These are the activations of a small neural network, seen along a few directions. Each row is one input.
Each table varies a few parts of the input and shows all the possible inputs, shuffled.
A made-up example of a description, with smaller parts first: one of 6 places along a line, together with either a single point or one of 9 places around a ring or (one of 2 separate values, together with one of 8 places around a ring).
Shared parts are said once, and a part with two or three values counts as separate values.
In the rows, 128 means zero.

Other details of the inputs shift rows strongly along two fixed directions, in all tables alike. That doesn't count.

Table:
x1: [140 122  93 115 198 149 135  56 114 176 152 127 136 139 141 146]
x2: [142 155  86 102 142 148 141  86 109 160 141 121 136 147 144 128]
x3: [101  61 110  79  31  59 134 219 107  88  86 153 162 134 178  74]
x4: [124  85 100  97 159 140 151  96 108 134  92 127 158 173 172 118]
x5: [105  46 137  91  72  87 137 184 129  87  64 149 167 151 179  90]
x6: [150 154 139 168 206 169 132  63 146 149 147  98  91 141  86 172]
x7: [147 189 107 165 191 168 123  80 138 156 183  89  91 127  74 161]
x8: [136 140  72 102 169 149 145  76 110 166 146 108 134 159 137 134]
x9: [114 142 213 188  86 118 103 202 167  72 116 139 101  89  80 134]
x10: [117 161 174 161  51 110 100 203 157  90 141 134 101  84  79 125]
x11: [131 177 157 167  98 123 105 168 149 111 157 123  97  93  74 139]
x12: [122 145 219 198  93 113 103 192 166  80 126 146  80  83  72 150]
x13: [142 163 132 175 223 186 126  54 141 152 155 100  93 140  86 177]
x14: [134 103  68  59 101 107 152 118  80 143 101 137 174 160 204  91]
x15: [144 169 173 179 161 148 106 116 158 141 172 123  97  77  79 158]
x16: [138 121 119 114 152 128 130  95 114 157 136 149 141 119 150 130]
x17: [130  78  98  88 152 119 142 104 109 156 121 139 162 139 174 114]
x18: [112 155 174 182  78 104  95 203 167  87 155 118  87  79  53 136]
x19: [142 153  69 107 179 169 143  53 115 177 151 103 126 158 127 145]
x20: [129 152 185 173 127 141 117 147 167 104 123 125 106 109  95 145]
x21: [146 147 137 155 202 167 135  71 149 143 141  96 104 147  99 159]
x22: [134 131  64  89 153 149 145  77 106 163 132 113 140 161 147 125]
x23: [141 156  87 104 143 150 140  84 110 160 140 120 137 148 144 128]
x24: [101  70 109  84  41  78 132 192 113  98  95 144 160 135 163  86]
x25: [122 125 132 124 133 123 122 125 120 140 134 143 144 113 146 121]
x26: [141 162  82 123 180 164 136  63 120 170 161  99 119 149 112 149]
x27: [ 95  98 173 149  82  88 103 203 149  92 128 148 128  86 112 114]
x28: [130 170 144 151 174 150 118 107 135 136 158 121 121 102 110 142]
x29: [131  63  84  75 156 126 160  85  88 145  84 142 162 186 198 117]
x30: [129  76  45  27  95 102 165 109  64 153  83 149 198 182 235  79]
x31: [116  55 152  84  51  75 143 189 115  83  54 157 169 145 194  80]
x32: [140 150 187 180 133 134 118 138 156 108 130 127  91 110  86 154]
x33: [120 140 153 144  55  93 113 205 136  90 128 138 118  95 112 107]
x34: [ 98 107 167 143  96  93 108 198 144  85 128 137 133  92 116 113]
x35: [131 118 143 135 139 137 131 121 118 122 107 141 131 141 144 133]
x36: [134 168 126 133 107 143 121 126 135 133 144 122 112 115 106 133]
Description of these inputs: one of 2 separate values, together with either one of 4 places along a line or one of 6 places around a ring or one of 8 places along a line.
Change only the place on the ring of 6 in x32. List by row number the other rows that result. -> x9, x12, x20, x31, x35
Change only the place on the line of 8 in x3. List by row number the other rows that result. -> x7, x8, x18, x19, x22, x24, x26

Table:
x37: [127  98 175 138  55  95 127 193 133  74  70 158 116 139 135 117]
x38: [144 147 185 200 135 143 116 133 172 109 134 111  61 121  56 174]
x39: [133 160 162 161 147 161 130 119 138 107 108 112 115 150 106 142]
x40: [101  70 125  94  48  65 114 213 116 111 122 170 162  87 160  83]
x41: [125 169  97 148 195 141 115  91 121 168 197 111 110 103  96 152]
x42: [143  93  43  34  73 104 164 107  60 148  78 152 181 195 219  85]
x43: [140 169 224 206 167 141 100 139 171 110 157 131  93  66  72 158]
x44: [107  55 142 114  70  92 133 184 142  79  74 125 133 147 138 104]
x45: [129 198  93 141 169 170 128  93 144 145 168  79 116 143  85 144]
x46: [130 123  92 105 195 172 155  70 122 138 106  97 146 187 149 132]
x47: [125 107 113 110  38  89 133 182 123 111 114 136 119 131 126 110]
x48: [127 169 224 206 158 147  98 131 180 121 159 136  84  61  63 171]
x49: [162 132  34  43 201 156 163  17  59 208 141 132 192 158 226 110]
x50: [141 190 123 135 174 161 118  71 134 183 187 128 119  95 109 152]
x51: [130 129  71  99 124 134 136 103 122 146 137  96 129 154 126 123]
x52: [ 83  47 184 140  71  58 104 233 134  65 103 167 141  88 136 104]
x53: [118  73 145 129 144 109 124 136 131 131 117 153 150 117 151 123]
x54: [140 175  71 102 141 167 147  88 101 152 131 108 136 164 152 119]
What do these inputs look like to the network? -> one of 2 separate values, together with either one of 4 places along a line or one of 5 places around a ring
The inputs of x46 and x45 match in every part but the choice among 2 separate values. If x53 is changed in the same way as x46 into x45, which row does it become? -> x40
A walk changes only the place on the line of 4. It starts at x43 and steps to x48. List the rest of the walk in order. -> x53, x52
